nopin: 1.73 -2.51 -1.69 8.92 4.32 -4.96 -2.02 -0.81 -6.34 -1.56 1.89 -1.54 1.07
 4.77 -2.80 0.31 -3.26 3.35 4.87 -0.32 -3.95 -0.98 1.30 -7.98 -1.22 1.16
 -3.20 -4.95 3.36 1.41 -0.67 -3.17 4.31 4.65
neto: -1.22 -0.58 0.67 -4.76 -2.11 0.82 -0.56 3.72 7.23 3.81 -2.21 4.89 3.27
 -0.65 -4.93 3.50 -3.33 -0.54 5.77 -1.60 -4.28 -1.33 1.73 -8.15 -0.04
 0.23 -2.56 -4.13 4.24 0.70 0.59 -1.79 4.91 4.92
kobu: 2.78 -1.77 -0.76 1.01 -3.32 6.08 -3.52 2.72 0.76 0.97 -2.47 5.33 1.03
 0.48 -2.96 3.97 -2.33 -5.59 7.59 -6.49 -3.81 -0.42 0.76 -8.40 -2.55
 2.29 -4.06 -6.37 2.42 2.38 -2.07 -4.86 3.84 4.70
len: 1.73 -2.51 -1.69 8.92 4.32 -4.96 -2.02 -0.81 -6.34 -1.56 1.89 -1.54 1.07
 4.77 -2.80 -> 15
len: 1.73 -2.51 -1.69 8.92 4.32 -4.96 -2.02 -> 7

lazi: 4.32 4.50 6.31 4.32 4.32 4.27 2.73 8.00
kobu: 2.95 4.92 2.39 3.57 4.32 5.34 3.45 4.77
Lera: 2.95 4.92 2.39 3.57 3.68 5.34 3.45 4.77
len: 2.95 4.92 2.39 3.57 3.68 5.34 3.45 4.77 -> 8
howmany lazi: 4.32 -> 3
len: 2.95 4.92 2.39 3.57 3.68 -> 5
howmany Lera: 3.45 -> 1

muz: -0.48 -1.63 -2.50 1.23 1.42 2.82 2.29 -2.39 -1.95 -0.88 -2.16 2.84 0.34
 -1.95 -1.40 -1.24 -2.86 3.68 -3.14 -1.75 -3.85 0.56 -0.72 -1.48 -1.15
 4.44
kobu: 0.14 -8.72 1.84 0.43 -0.19 0.11 -0.20 0.46 6.45 -1.87 1.38 2.69 1.76
 0.42 -0.55 -3.23 2.22 1.49 1.67 1.46 2.91 1.11 -1.24 4.43 -6.93 -1.24
mus: 3.05 -2.06 6.07 -0.58 -5.34 -3.12 -0.58 0.49 2.02 -1.55 7.53 -0.90 2.95
 -0.83 -0.02 -0.22 5.86 -3.92 4.52 4.40 4.65 5.33 -0.05 2.54 -3.83 -4.33
neto: 0.47 3.31 -1.22 -0.71 -3.48 -1.90 -0.84 2.04 -1.72 3.35 2.68 2.87 1.22
 3.19 1.57 3.51 1.58 -4.32 1.85 0.91 4.74 1.13 0.14 0.58 3.56 -3.31
burun: -3.27 2.88 -4.65 -1.86 -0.48 -0.27 -1.22 2.88 2.88 -4.65 -5.58 -2.51
 -1.98 -0.72 0.51 2.57 -4.65 -1.07 -4.65 -2.39 -5.81 -3.25 -0.48 -3.65
 2.79 -0.49
turi: -0.74 3.55 1.16 -0.31 -1.64 -0.38 -0.78 5.29 -0.16 3.97 0.23 -1.57 -0.73
 4.37 2.54 5.41 -0.11 -1.20 1.72 0.18 3.85 -1.03 1.24 0.52 1.24 -0.87
lazi: -2.98 -4.05 -4.31 -1.42 3.23 -0.28 -1.87 -0.07 1.34 -0.18 -0.55 1.21
 -0.55 0.69 -0.55 -0.27 -3.68 0.68 -2.50 -2.12 -3.03 -3.95 0.13 -0.55
 -1.93 -0.52
nopin: -2.65 2.86 2.87 -0.42 -1.58 -1.23 -1.09 -6.87 -3.28 -3.38 1.76 -2.65
 1.29 -4.59 -3.13 -5.43 0.68 -1.88 1.11 0.91 -1.23 0.83 0.37 -1.26 1.68
 -1.37
len: -2.65 2.86 2.87 -0.42 -1.58 -1.23 -1.09 -6.87 -3.28 -3.38 1.76 -2.65
 1.29 -4.59 -3.13 -5.43 0.68 -1.88 1.11 0.91 -1.23 0.83 0.37 -1.26 -> 24
howmany lazi: -0.55 -> 4
howmany nopin: -1.23 -> 2
len: 0.47 3.31 -1.22 -0.71 -3.48 -1.90 -0.84 -> 7
howmany burun: 2.88 -> 3
howmany muz: -1.95 -> 2
len: 0.47 3.31 -1.22 -0.71 -> 4

kobu: -0.03 -6.92 -2.48 1.90 4.16 -0.58 1.39 1.84 -1.27 -6.59 1.89 -0.04
muz: 0.23 -6.83 -2.02 1.52 5.00 -0.34 -1.66 0.83 -2.68 -8.68 2.17 0.32
mus: 0.23 -6.83 -2.02 1.52 5.00 -0.34 -1.66 1.68 -2.32 -7.33 2.24 -0.04
lazi: -0.09 -8.37 -3.18 0.33 5.72 -0.44 -1.95 1.45 -3.25 -9.28 1.78 0.25
turi: 0.59 0.03 -2.12 1.69 -0.93 -0.56 -0.94 2.88 -2.45 -5.37 2.00 0.03
howmany turi: -0.93 -> 1
len: -0.09 -8.37 -3.18 0.33 5.72 -0.44 -1.95 1.45 -3.25 -9.28 1.78 -> 11
len: 0.59 0.03 -2.12 1.69 -0.93 -> 5

